Each row below holds a small network's activations on one input, seen along a few directions.
In each table, some parts of the input vary, and every possible input appears once, in random order.
A made-up example of a description, with smaller parts first: ring(8) and (point or (values(2) and line(4)) or ring(9)).
Shared parts are said once, and a part with two or three values counts as separate values.
In the rows, zero is written as 128.

Other details of the inputs shift rows strongly along two fixed directions, in all tables alike. That doesn't count.

Table:
R1: [149 219 183 130 105 142 102 136 112  42 210]
R2: [136 109 106 106  87 161 122 124 124 176 123]
R3: [137 168 134 102  72 181 123 123 154 141 134]
R4: [152 173 160 130 114 122  97 139  72  66 218]
R5: [ 78  93 140 216 184  80 142 136 131  49  76]
R6: [139 126 122 105  91 156 112 123 118 173 142]
R7: [153 151 123  76 125 137 132 126 139 172 146]
R8: [ 94  70 118 179 162  88 131 128 103 125  95]
R9: [102 128 129 124 102 149 132 120 172 175  79]
R10: [104  99 136 161 151  93 122 131  96 122 123]
R11: [173 157 119  64 110 159 130 127 138 155 162]
R12: [142 126 116 108 153 114 140 125 135 144 131]
R13: [143 102  97  94 136 140 147 124 154 180 100]
R14: [ 80  78 107 161 130 132 148 118 180 171  30]
R15: [137 122 132 164 198  68 142 141  94  29 154]
Each input here is: values(3) and line(5).
Q: Changing only the line(5) part turns R12 into R7. The same change can be made to R8. Which row results?
A: R10
Q: Which other rows does R11 become when the values(3) part takes its other values? List them by row number.
A: R1, R4
Q: Which other rows does R6 become when the values(3) part takes its other values? List them by row number.
A: R5, R13

Table:
R16: [138 117 122 135 147 117 129 127 124 113 134]
R17: [135  99  87  99 112 161 145 111 161 209  84]
R18: [103 100 132 176 153 115 133 135 126  85 102]
R19: [143 103  83  64  79 177 140 115 169 238  84]
R20: [152 195 135  74  68 176 118 118 144 159 167]
R21: [115 115 132 163 144 120 129 132 132  97 112]
R22: [125 143 145 164 149 106 127 128 123  71 147]
R23: [122  94 120 158 166 104 134 133 116  97 116]
R24: [101  36  83 150 152 129 152 127 147 171  39]
R25: [141 135 135 145 159 101 128 128 109  81 161]
R26: [129 112 124 132 134 120 132 136 106 109 128]
R27: [ 98 115 139 171 116 116 107 121 103 123 128]
R28: [114  81 113 131 149 123 138 140 125 152  88]
R29: [ 92  76 101 138 137 130 151 117 170 191  39]
R30: [118 106 130 149 177  85 138 132 116 107 123]
R31: [116 127 132 142 124 125 131 131 129 107 115]
R32: [154 166 122  89 104 146 128 123 124 146 165]
R33: [183 212 157  53  86 159  99 130 116 141 224]
R34: [106  84 124 178 143  90 119 126  85 122 128]
R35: [125 109  94  83  72 181 140 114 182 225  68]
R36: [148 175 138  78  59 186 114 127 136 156 157]
R37: [112 135 155 163 164  89 124 137 117  73 134]
R38: [157 182 150  94 125 130 117 127 113 121 191]
R39: [124 157 156 141 143 106 121 129 122  90 151]
R40: [140 145 132 129 144 102 130 131 107  90 165]
R41: [142 168 135 116 105 153 122 119 141 131 151]
R42: [141 181 163 110 110 140 106 137 121 109 172]
R43: [131 113 121 130 138 115 133 133 114 113 127]
R44: [149 148 136  92 119 140 116 137 119 145 158]
R45: [109 122 144 146 139 123 125 140 123 110 114]
R46: [126 140 146 163 148 108 124 132 122  69 146]
R47: [104 101 109 142 130 122 145 123 153 144  79]
Q: Changing only one part turns R31 into R43. The same change can be made to R29. Which row results?
A: R38
Q: What do these inputs look like to the network?
A: values(2) and (point or (values(3) and line(5)))
Q: Which other rows does R34 become when the values(2) part takes its other values? List them by row number.
A: R27

Table:
R48: [ 74  34 100 202 190 101 162 129 156 124  17]
R49: [ 89  73 105 201 164  78 146 119 116  86  83]
R50: [128 144 123 105  87 158 123 107 170 199 115]
R51: [153 227 191  93  98 142  94 141  99  80 225]
R52: [218 206 126  26 137 126 133 130 103 130 245]
R53: [157 116 149 145 186  68 101 144  37  72 219]
R54: [124 139 151 181 168  98 126 144  97  20 159]
R55: [145 178 131  78  58 183 114 105 158 203 150]
R56: [126 127 135 144 144 131 127 131 150 111 111]
R57: [111 108  97 128  96 149 137 108 151 188  86]
R58: [129 141 122  61  71 187 123 122 179 229  95]
R59: [129 110 103  75  64 181 131 129 155 215  84]
R60: [117 163 175 171 164  80 115 154  73  15 179]
R61: [ 92  27  82 183 164 112 161 131 148 120  27]
Q: What do these inputs look like to the network?
A: values(2) or (values(3) and line(4))
Q: Which other rows does R49 become when the values(3) part takes its other values? List them by row number.
A: R59, R61
Q: Which other rows does R58 become when the line(4) part takes its other values? List them by row number.
A: R51, R59, R60
